A small network was shown many inputs. Here are its activations along a few directions, one row for each input.
In each table, some parts of the input vary, and every possible input appears once, in random order.
A made-up example of a description, with smaller parts first: one of 4 places along a line, together with either a single point or one of 11 places around a ring or (one of 3 separate values, together with one of 8 places around a ring).
Shared parts are said once, and a part with two or three values counts as separate values.

Other details of the inputs shift rows strongly along two fixed directions, in all tables alike. That doesn't count.
To show where, the next rows are all for the same input, with only those details redrawn:
[ -10   45   18  -19 -101   19   49  107   17  -21  -48   42]
[-23  63 -19  34 -19   8  17  63   8  32 -16 -62]
[-31  71 -28  48  -9   4  15  59  16  42 -15 -84]
[-16  54  -8  18 -45  12  25  75  10  14 -25 -31]
[ -28   72  -36   60   19    3    2   45    7   57   -1 -111]
[ 61 -34  47  11   1 -21  -9  14 -36 -16   0   3]
[  50  -19   12   68   84  -34  -38  -32  -43   39   30 -101]

Table:
x1: [ 36 -48   4  -5  53   6 -39 -39  -2  14 -10   7]
x2: [-16 -23 -13  26  64 -44 -52 -82 -29  -1  56 -31]
x3: [  8 -54  27 -67 -20 -37  -8 -22 -19 -51  16  70]
x4: [-64  28 -64 -18 -26   9  21  59  20  -4 -27   6]
x5: [ 26 -31  11   8  28  15 -12 -67   1  24  25  30]
x6: [ -4 -13  19 -25  48 -16  -8 -92 -13   5  25 -16]
x7: [ 43 -54  22 -27  -6  28 -14 -12  11 -37 -16  71]
x8: [-28  10  -4 -68 -87  54  42  80  56 -21 -59  94]
x9: [-53  82 -68  22  30  26   8 -21  54  92 -11 -71]
x10: [-84  51 -86  44   5  12  -5  27  20  18  -8 -41]
x11: [-76  51  -3 -69 -74  30  68  22  50  -9 -18  37]
x12: [ 35 -73  12 -40 -30  -8 -10   2 -26 -85 -13 101]
x13: [ 30 -58  19   7  27  17 -27 -35  -3 -11   0  46]
x14: [  3 -33  11 -45   4 -40 -30 -45 -25 -33  14  37]
x15: [  2 -39  55 -45 -23   4  19 -62 -13 -48  21  84]
x16: [-15  57   6   8 -91  26  49 102  29 -28 -32  21]
x17: [ 36 -36  -2   7  81  -5 -20 -78   3  58  32 -33]
x18: [ 33 -14 -11  25  76   5 -26 -87   9  45  34 -35]
x19: [ 65 -41  61 -15 -36 -13   8  35 -36 -37 -14  48]
x20: [ 54 -46  57  25 -18  -5  -1  18 -43 -33  18  36]
x21: [ 31 -74  13 -55 -28 -16 -15   4 -34 -67 -27 100]
x22: [-13  -9 -33  29  82 -46 -55 -89 -16   7  57 -76]
x23: [-81  84 -30 -13 -14  25  38 -18  50  10   5 -29]
x24: [ 50 -32  32  35  45 -28  -7   7 -32  12  24 -47]
Question: What do these inputs look like to the network?
Answer: one of 4 places along a line, together with either a single point or one of 5 places around a ring
Question: Changing only the place on the line of 4 turns x24 into x20. The same change can be made to x8. Which row results?
Answer: x13
Question: A walk changes only the place on the ring of 5. It starts at x10 and steps to x13. List the rest of the walk in order.
Answer: x5, x15, x2
Question: Which other rows agree with x16 in the place on the line of 4? List them by row number.
Answer: x7, x12, x18, x22, x23
